A small network was trained on invented records. Each row is its activation on one of them, seen along a few directions.
Each row is followed by the record's values for the fields Y, T, D, G.
Other fields move the rows too, some of them a lot.
(in the rows, 128 means zero)
[ 99 100 107 125 124 158  90 123 146] : {Y: y2, T: t2, D: d6, G: g2}
[138 144 165 128 139 132 166 121 108] : {Y: y1, T: t2, D: d4, G: g1}
[118  95  85 119 107 120 106 137 148] : {Y: y3, T: t1, D: d4, G: g2}
[190 127 141 130  97 108 162 129 102] : {Y: y5, T: t2, D: d4, G: g1}
[116 107 105 137 128 135 112 132 148] : {Y: y4, T: t2, D: d6, G: g2}
[180 116 119 130  99 111 150 133 122] : {Y: y5, T: t2, D: d6, G: g2}
[142 141 160 126 153 125 174 130 107] : {Y: y1, T: t2, D: d6, G: g2}
[179 123 130 137 103 115 147 130 126] : {Y: y5, T: t2, D: d6, G: g2}
[ 67 200 174  89 205 137 113 120 114] : {Y: y1, T: t1, D: d4, G: g2}
[105 124 121 137 143 139 109 128 149] : {Y: y4, T: t1, D: d1, G: g1}
[101 114 112 139 127 141 109 131 147] : {Y: y4, T: t1, D: d1, G: g1}
[ 53  89  49 117 117 149  58 132 183] : {Y: y4, T: t1, D: d4, G: g2}
[ 79  77  52 115  97 146  73 128 156] : {Y: y6, T: t1, D: d4, G: g2}
[103 191 177 127 175 132 125 118 127] : {Y: y1, T: t1, D: d1, G: g1}
[218 112 128 150  92  95 167 138 121] : {Y: y3, T: t2, D: d6, G: g2}
[ 18 146 116 104 179 169  65 120 155] : {Y: y1, T: t1, D: d4, G: g2}
[106 103 102 136 125 142 108 132 148] : {Y: y4, T: t2, D: d6, G: g2}
[211 110 123 154  87  94 171 135 121] : {Y: y3, T: t1, D: d1, G: g1}
[192  77  87 156  69 109 138 141 142] : {Y: y3, T: t2, D: d6, G: g2}
[202  98 112 153  69  96 159 137 121] : {Y: y5, T: t2, D: d4, G: g1}
[172 102 123 136  98 119 139 133 121] : {Y: y3, T: t2, D: d6, G: g2}
[168 111 117 145  98 119 138 128 111] : {Y: y6, T: t1, D: d1, G: g1}
[160 111 121 137 109 111 150 132 123] : {Y: y4, T: t2, D: d4, G: g1}
[151 137 148 123 136 120 149 127 119] : {Y: y4, T: t2, D: d6, G: g2}
[141 110 125 135 114 119 145 131 125] : {Y: y4, T: t2, D: d4, G: g1}
[200 106 127 152  93 106 153 138 127] : {Y: y3, T: t2, D: d6, G: g2}
[ 94 208 197 115 198 139 149 118  90] : {Y: y1, T: t1, D: d1, G: g1}
[196 121 138 139  98  94 180 135 109] : {Y: y4, T: t2, D: d4, G: g1}
[ 59 217 195  68 217 139 132 118  93] : {Y: y1, T: t1, D: d4, G: g2}
[ 85 221 225  89 197 134 142 112  82] : {Y: y1, T: t1, D: d4, G: g2}
[175 100 118 150  87 109 149 136 121] : {Y: y3, T: t1, D: d1, G: g1}
[194  91 107 157  84 108 147 142 135] : {Y: y3, T: t2, D: d6, G: g2}
[149 130 135 140 125 118 139 131 133] : {Y: y4, T: t1, D: d1, G: g1}
[227  93 109 152  63  87 172 138 114] : {Y: y3, T: t2, D: d4, G: g1}
[145 219 228 120 189 109 184 125  84] : {Y: y1, T: t1, D: d1, G: g1}
[178 107 117 140  94 103 159 135 122] : {Y: y4, T: t2, D: d4, G: g1}
[117  98  80 122 101 122 101 134 152] : {Y: y3, T: t1, D: d4, G: g2}
[ 77 109 107 120 139 166  79 122 155] : {Y: y2, T: t2, D: d6, G: g2}
[ 34 186 182 109 206 168 106 114 122] : {Y: y1, T: t1, D: d1, G: g1}
[165 118 128 141 112 115 147 134 130] : {Y: y4, T: t2, D: d6, G: g2}
[143 144 167 136 145 140 152 123 122] : {Y: y1, T: t2, D: d6, G: g2}
[127 116 126 127 124 132 132 130 128] : {Y: y4, T: t2, D: d6, G: g2}
[198 107 123 151  81  98 160 133 115] : {Y: y3, T: t1, D: d1, G: g1}
[196 162 188 130 140 101 209 129  77] : {Y: y1, T: t2, D: d4, G: g1}
[189  98 110 151  75 100 153 136 125] : {Y: y5, T: t2, D: d4, G: g1}
[145 115 126 138 115 131 125 124 128] : {Y: y2, T: t2, D: d4, G: g1}
[ 61 100  66 117 124 144  74 126 169] : {Y: y4, T: t1, D: d4, G: g2}
[144  64  42 140  70 109 104 141 168] : {Y: y3, T: t1, D: d4, G: g2}
[117  91  73 129  91 121 106 134 154] : {Y: y3, T: t1, D: d4, G: g2}
[118 236 233 103 212 112 179 117  69] : {Y: y1, T: t1, D: d1, G: g1}
[179 115 109 144  89 101 153 132 124] : {Y: y5, T: t1, D: d1, G: g1}
[192 117 130 136 101  95 177 137 110] : {Y: y4, T: t2, D: d4, G: g1}
[113 102  76 119  96 126 103 126 145] : {Y: y5, T: t1, D: d4, G: g2}
[130  75  56 136  77 120  96 135 162] : {Y: y3, T: t1, D: d4, G: g2}
[205 115 137 136  93 106 162 131 108] : {Y: y3, T: t2, D: d6, G: g2}

Which values does each new row have?
[200 132 142 133  94 102 172 132 102] : {Y: y5, T: t2, D: d4, G: g1}
[103  93 101 126 117 155  90 126 148] : {Y: y2, T: t2, D: d6, G: g2}
[130 107 102 126 118 129 122 134 139] : {Y: y4, T: t2, D: d6, G: g2}
[ 30 184 175 106 209 175  92 112 128] : {Y: y1, T: t1, D: d1, G: g1}
[ 17 195 160  74 211 160  86 118 113] : {Y: y1, T: t1, D: d4, G: g2}
[209  98 110 152  85  97 161 141 127] : {Y: y3, T: t2, D: d6, G: g2}
[215  81  91 161  58  92 158 143 130] : {Y: y3, T: t2, D: d4, G: g1}
[104 104  71 117  99 125 102 128 150] : {Y: y5, T: t1, D: d4, G: g2}
[143  96  96 127 101 134 115 130 132] : {Y: y6, T: t2, D: d6, G: g2}
[185 187 212 126 167 111 206 124  82] : {Y: y1, T: t2, D: d6, G: g2}
[ 37 162 123  84 177 155  69 120 155] : {Y: y1, T: t1, D: d4, G: g2}
[ 75 106 102 119 136 167  79 121 155] : {Y: y2, T: t2, D: d6, G: g2}
[ 93  66  39 132  84 137  74 130 166] : {Y: y6, T: t1, D: d4, G: g2}
[145 107 113 136 108 130 117 124 133] : {Y: y2, T: t2, D: d4, G: g1}
[137 221 221 113 194 125 162 112  74] : {Y: y1, T: t1, D: d1, G: g1}
[ 61 179 173 122 188 158 119 114 120] : {Y: y1, T: t1, D: d1, G: g1}
[107 118  93 106 107 134  97 122 135] : {Y: y5, T: t1, D: d4, G: g2}
[ 92  99 107 121 127 163  82 120 148] : {Y: y2, T: t2, D: d6, G: g2}
[151  93  87 126 102 126 118 132 133] : {Y: y6, T: t2, D: d6, G: g2}
[ 73  88  49 124 107 137  72 132 179] : {Y: y4, T: t1, D: d4, G: g2}
[238 107 133 147  72  86 183 138 101] : {Y: y3, T: t2, D: d4, G: g1}
[133 121 126 125 128 130 130 128 133] : {Y: y4, T: t2, D: d6, G: g2}
[120 100 100 128 114 136 117 134 140] : {Y: y4, T: t2, D: d6, G: g2}
[123  82  65 136  89 120  93 139 166] : {Y: y3, T: t1, D: d4, G: g2}
[ 92 127 120 128 149 140 104 126 144] : {Y: y4, T: t1, D: d1, G: g1}
[ 97 118  84 105 109 135  93 124 145] : {Y: y5, T: t1, D: d4, G: g2}
[172 105 117 144  94 106 156 137 131] : {Y: y4, T: t2, D: d4, G: g1}
